A small network was shown many inputs. Here are its activations along a few directions, one row for each input.
Each table varies a few parts of the input and shows all the possible inputs, shuffled.
A made-up example of a description, with smaller parts first: one of 3 separate values, together with either a single point or one of 11 places along a line or (one of 4 places along a line, together with one of 5 places around a ring).
Shared parts are said once, and a part with two or three values counts as separate values.

Other details of the inputs vary at random and push rows far along two fixed directions, the same in every table; ignore that.

Rows:
R1: [ -3 -18  25 -17   3   0  11   4   0 -10  10]
R2: [ 20  43 -17  29  23   2 -32  40  42   2 -12]
R3: [  8  -9   6  23  18  -8  -6   0 -20  36 -16]
R4: [ 16  39 -32  23   2  10 -17  15  35  10  -4]
R5: [-26 -29  17  -2 -24 -34 -25 -50  -6   4   0]
R6: [-13 -15  11  -2  -8 -17  -9 -11   2  -5 -18]
R7: [  9  12 -12  -3 -36  26  -8   6  58 -20 -10]
R8: [  3  19  -7  27  48 -14  -6  33 -26  30  -9]
R9: [-18 -18   8  -9 -11  -2  19  -3 -43  -9  -1]
R10: [ -4  -4   6  -9  29   1  32  18 -66  14  29]
R11: [-13  24 -17  14   4 -24 -12   4 -19  -8   4]
R12: [-41 -29   8 -14 -54 -41 -17 -73 -22 -20  12]
R13: [17 -2 11 -5  9 16  7 28 23 -2  2]
R14: [-18  -9  17 -19 -39  -9 -23 -10  53 -42  -3]
R15: [ 20  14 -19  33  23  18  10  22 -21  43 -25]
R16: [ 20  24 -23  15  -8  22  -3  20  36  -2 -30]
R17: [ 13  56 -48  -5  57  30   9  -3   4 -40 -14]
R18: [  4 -43  19   7  19  -8  23 -19 -55  49 -16]
R19: [ -7  23 -15   6  -5  -6   0  21  -3 -27 -22]
R20: [-21  -5   5 -29 -38 -11   1 -22  12 -47  24]
R21: [-10 -11  23 -28 -14  -9  -8 -15  23 -17  36]
R22: [  4 -36  11 -19 -19  14  31 -36 -20  21  20]
R23: [ 11 -28  15   7  19  15  17  18 -23  27 -13]
R24: [ 17 -10   1  -7  15  22  27   0 -26  34  28]
R25: [ 12  13   8 -16 -11   7 -20  12  62 -21  28]
Description of these inputs: either a single point or (one of 4 places along a line, together with one of 6 places along a line).
Change only the place on the line of 4 in R19. List by row number the other rows that result. -> R6, R16, R18
A walk changes only the place on the line of 6. It starts at R4 and steps to R15. List the rest of the walk in order. -> R16, R7, R22, R24

Rows:
R26: [-57  -8  -4 -14 -95  -9 -30 -66  26 -32  15]
R27: [  6   3   2  -5  30   8  35  34 -46  19  22]
R28: [ 39  40 -23  16  14  41  -5  54  56  -8 -23]
R29: [ -6 -29  30   3  43  -2  34  31 -76  31   6]
R30: [ -6  14  -8   9  15  -1 -17  -9  12 -14 -12]
R31: [ -8  -9   4   8  11 -10  -2  -8 -23   9 -28]
R32: [ -5 -35   9  12  17 -14   7 -35 -52  39 -11]
R33: [ 12 -30  13  -4  10  20  35   7 -32  13  -9]
R34: [-20 -12  -3 -10 -28 -36 -10 -56 -19 -22  27]
R35: [ -3 -26  27   5  38  -1  34  20 -62  49  13]
R36: [ 24  34  -5  18  54  31   7  95  12  -6 -33]
R37: [ 23  24 -18  18 -10   9 -11  21  39   6  -8]
R38: [ 12   8 -14   9 -27  -8 -21  -1  33 -17 -13]
R39: [ 11  72 -41   9  31  13  -5  58  33 -51 -31]
R40: [ 16  42   1  13  13  13 -16  96  54 -33 -23]
R41: [  7  23 -18  10  21  -5   7  13 -19  13  18]
R42: [  6  14 -15   0 -24   3  -5  -8  32 -25 -31]
R43: [ 18  52 -21  43  58   1 -12  78  -4   3 -29]
R44: [ -7 -35  10 -28  18   5  44 -33 -60  23  31]
R45: [ 26  54 -28  30  28  18 -24  60  63  -5 -29]
R46: [ -6 -19 -10  -2  24 -10  24 -41 -68  14  11]
R47: [ 24  31   1  23  39  21   4  94  14  21 -14]
R48: [-19  17 -11 -10 -25 -31 -12 -23   1 -43   6]
R49: [ 18  -4   9  15  75  30  33  28 -65  64  -3]
R50: [-14 -15   7  -9  -3  -9 -12 -52   1  12  14]
R51: [ -6 -24  20 -11  27  11  21   8 -35   5   2]
R52: [ -3 -23  11 -19 -36   0 -25 -43  43  -5  14]
R53: [-17 -28  22 -27 -11   0   4 -35   9   1  19]
R54: [  4  13 -12   3 -31 -11 -13   4  29 -22 -25]
R55: [ -5 -26  11 -23  33  10  46  -5 -75   8  19]
R56: [-24 -34  20 -39 -39 -21   7 -36 -16 -38  44]
R57: [-18 -18  10  -7 -59 -34 -44 -58  49  -8  23]
R58: [-20 -20  12   1 -22 -35 -17 -22 -17   4 -13]
R59: [-11  54 -11   9 -16 -21 -45  32  68 -57 -27]
R60: [  4 -18  16   4  -5  -6  -8  -2  -1  27  12]
R61: [-11 -23   2 -38 -34  -1  -4 -74   6 -21  43]
R62: [  5 -14   6  -7  25   1  27  -5 -69  39  30]
R63: [-22 -19  10  -4 -60 -43 -50 -55  43 -29   6]
R64: [-24  22 -26  10 -15  29   3   1  -2  -4 -22]
R65: [-21 -27  12   0  23 -16  21 -33 -66  24 -15]
R66: [  3 -23  12 -23 -41  14   7 -32  39 -13   5]
R67: [-25 -23  15 -10 -38 -32 -29 -67   9   4  29]
R68: [  8  19   2  -4  -2  17 -11  34  58 -12  -9]
R69: [ 32  39 -11  15   5  29   6  75  56 -11 -16]
R70: [ -6   9 -19  -9  -3   1  -3 -33   9 -10  23]
R71: [ 17 -21  -7  18  24   9  28 -14 -54  39 -20]
R72: [ 26  25 -12   3 -31  15 -21  23  76 -23  -1]
R73: [  9 -31  17  -5  -9   2  24  12 -22   7   1]
R74: [ 10 -16  18  17  51   5  25  21 -72  66  11]
R75: [  4   1 -12 -14 -64  -1 -31 -51  85 -34   1]
Changing only one part turns R30 into R43. The same change can be made to R50. Which row results? -> R67
Changing only one part turns R32 into R63. The same change can be made to R70. Which row results? -> R41
Describe the family of inputs behind these rows. -> one of 2 separate values, together with either a single point or (one of 4 places along a line, together with one of 6 places along a line)
Change only the place on the line of 6 in R68. List by row number the other rows that result. -> R31, R32, R36, R45, R52
Change only the choice among 2 separate values in R36. List by row number the other rows that result. -> R40

Rows:
R76: [ -6 -47  19  -3  -9 -12  17 -33 -45  42  12]
R77: [ -5   1   2 -15  11   3   9  -9  -7 -20  11]
R78: [ -9  25 -12 -20 -28  -2 -27 -18  61 -51  22]
R79: [  7  16  -5  -8  13  13  11  25   2 -19  -5]
R80: [  0 -18  -6  27  37  -9  15 -14 -79  51 -25]
R81: [ 16  11 -14   8  18  21  11   6  -2  14 -13]
R82: [-13 -33  17 -18 -17  -2  18 -22 -24  -3  10]
R83: [-38 -12   8 -18 -47 -37 -26 -50  16 -48   4]
R84: [-10  39 -14  16   2 -14 -19  27  12 -21 -11]
R85: [ 18  33 -23  11  36  16   7  30   2   1   1]
R86: [ -7 -32   8  -8 -26  -5  10 -39 -18  15  17]
R87: [ 12   7  -5   8  40  18  31  34 -51  28   1]
R88: [  9 -14  -2   9   9  15  18  -6 -21  29 -11]
R89: [ 14  34  -4   8  12  15  -9  73  44 -29 -24]
R90: [  5  48 -24  28  11  -7 -22  38  19 -14 -23]
R91: [ 19   3  -2  20  25  16  13  31 -11  33 -23]
R92: [ -6 -31  18  -8 -20 -12 -13 -42  12  15   3]
R93: [ -5  -4  -6 -21 -46  -6 -14 -45  38 -27  20]
R94: [-14 -10  22 -23 -37 -16 -26 -15  53 -42   8]
R95: [ 15  41  -9  13   8  15 -15  68  46 -17 -13]
R96: [-12 -47  33  -7   4 -18  11 -28 -49  38  22]
R97: [ 15   6 -16  12  52  20  23   9 -40  35  -8]
R98: [-17 -26  11 -19 -42  -6   0 -37   1  -7  24]
R99: [ 10  10   5   5  -7  -6 -23  15  41  -5   0]
Describe the family of inputs behind these rows. -> one of 4 places along a line, together with either a single point or one of 5 places along a line
Changing only the place on the line of 4 turns R83 into R90. The same change can be made to R79. Which row results? -> R93
A walk changes only the place on the line of 4. It starts at R89 and steps to R95. List the rest of the walk in order. -> R76, R91
Which other rows agree with R84 in the place on the line of 4? List them by row number. -> R78, R87, R95, R96, R98

Rows:
R100: [-10 -18   7 -12 -35  -3 -14 -43  27  -4  10]
R101: [  3  10  -6   4  -8   5 -15  -2  33  -6  -5]
R102: [  0 -16   8  -9  -5   3   7 -15 -10   9  16]
R103: [-12   7 -15  -3 -26 -13 -19 -34  16 -26  -2]
R104: [ 13  -2  -1  17  27   9  11  20 -23  32  -8]
R105: [  2  37 -12  13   0  -1 -26  33  39 -21 -13]
R106: [  2  16  -6  -6  -1   6  -9   5  28 -20   8]
R107: [-13 -25  13 -20 -14  -6   7 -36 -10  -7  18]
R108: [  0  31  -7  10  -3  -3 -22  34  37 -28 -17]
R109: [ -2  13  -3 -10  -6   1  -6   7  23 -28   3]
R110: [ -3  16 -20   3 -14   2  -9 -15  18 -18  -5]
R111: [  2  11  -1   7  36   7  20  34 -35   8  -4]
R112: [ -6 -15   5   2  -6 -13  -5 -18 -13  12   3]
R113: [  0  11  -3   0 -13  -7 -16   3  28 -12   1]
R114: [ 15  28  -9   0  -4  20 -10  34  47 -20   0]
R115: [ -9  -4   3 -15 -11  -6  -3 -22   8 -12  16]
R116: [  8  34 -14  12   4   6 -24  25  46 -16 -15]
R117: [-16  -1 -11  -2 -15 -18  -8 -34 -13  -9  -2]
R118: [ 16   4  -2  13  33   7  20  34 -27  21 -13]
R119: [  7  10  -4   1 -12   3 -10   5  35  -8   2]
R120: [  8 -13   6   7  12   9  16  13 -25  26  -8]
R121: [-11 -27  13 -24 -18  -1  10 -35  -6  -6  18]
R122: [ -3  -4   1  -3 -15  -8 -14 -29  18  -3   2]
R123: [  2  -4   2   1  14  -1   8   7 -23  12   6]
R124: [  5   9  -4   4 -10  -3 -18  -1  30  -9  -4]
R125: [ -7   0   3   8  16  -6   4   9 -25  11 -11]
R126: [ 16  31 -12   8  -2   6 -17  27  45 -18  -8]
R127: [ -6  -3   5  -9 -11  -4  -3  -2   6 -16   6]
R128: [  4   9   0  16  31  -1  14  38 -33  17 -11]
R129: [  5   8   1 -10 -15  13  -2  15  30 -20   2]
R130: [  3  11  -4  20  33  -1   6  23 -30  24 -15]
R131: [-12 -20  10 -13 -32 -15  -8 -31  12 -12  10]
R132: [ -1  -2   2  -2  -9  -4  -8 -13  11  -7  -7]
R133: [ -3 -16   5   3  -2  -8  -3 -18 -12  15   3]
R134: [ -3 -12   7   0   3  -8   8   0 -19   9  -2]
R135: [ 11  32 -11   4   2  10 -17  31  42 -24  -2]
R136: [ -5 -19   7  -2  -3  -1   6 -16 -12  11  -3]
R137: [-38 -35   7 -16 -39 -37  -3 -87 -41  -1  17]
R138: [  9  29  -9   1   1  11 -13  37  41 -33  -6]
R139: [  1 -11   3  -8  10   8  16 -10 -17  14  15]
R140: [ 10   4  -3  17  38   8  13  31 -32  25 -20]
R141: [  1 -13   6 -13  -5   9  11 -14  -4   8  16]
R142: [  3 -19   9  -4 -13   1   7 -16  -4  18   9]
R143: [  7   4   0  17  32   3  12  35 -31  21 -17]
R144: [  4  -7   5  -9  12  15  22  10 -18   9   4]
R145: [ -3 -16   7   4   4  -5   4  -4 -18  12  -4]
R146: [ -7 -21  11 -15 -32  -8  -2 -29  15  -8  10]
R147: [ -7 -12   3   2   3 -10  -1 -20 -17  17  -1]
R148: [  3   8   1  10  31   4  16  36 -34  10  -5]
R149: [ -9 -27  12  -8 -17  -1   6 -27  -9  11   2]
R150: [ -2 -20   9  -2  -6  -8   2 -18 -14   8  -1]
R151: [ -4  -1   3   2  12  -4   6   8 -25   8   8]
R152: [ -3   7  -1   1  19   0   9   9 -22   5   7]
R153: [ 11  28  -8  -1  -1  17  -8  38  43 -29  -5]
R154: [ -2 -17   6  -1  -6 -10   1 -18 -10  13   8]
R155: [ 16   0   2  10  26  15  25  38 -24  27 -11]
R156: [  8   9  -4  17  36   6  11  33 -30  20 -20]
R157: [ -5  14  -3   2 -14 -12 -16   4  24 -14   0]
R158: [-11 -23  -3  -4 -16  -1  13 -42 -32  15   5]
R159: [ 18   9  -4  11  36  13  16  31 -26  21  -1]
R160: [  6  -7   5  -2  15   6  15   9 -22   6   2]
R161: [  0 -20   8   0 -11   1   3 -18  -6  20   5]
R162: [ -2  -8   6  -3 -13   0  -4  -5  12  -4  -3]
R163: [  2   5  -2 -10  -1   3   0 -10  11 -10  12]
R164: [ -4  28 -23  -1 -26  -5 -25 -20  45 -40  -6]
R165: [ -2 -14   6 -14   3   1  14 -17 -16  -2  11]
Describe the family of inputs behind these rows. -> one of 6 places along a line, together with either a single point or (one of 2 separate values, together with one of 5 places along a line)
Changing only the place on the line of 6 turns R136 into R132. The same change can be made to R162. Which row results? -> R150
Which other rows agree with R149 in the place on the line of 6? List them by row number. -> R100, R114, R120, R129, R141, R142, R144, R155, R158, R161
Change only the choice among 2 separate values in R105. List by row number the other rows that result. -> R108
Change only the place on the line of 6 in R154. List by row number the other rows that result. -> R113, R119, R126, R142, R157
A walk changes only the place on the line of 6. It starts at R144 and steps to R121. List the rest of the walk in order. -> R165, R107, R109, R111
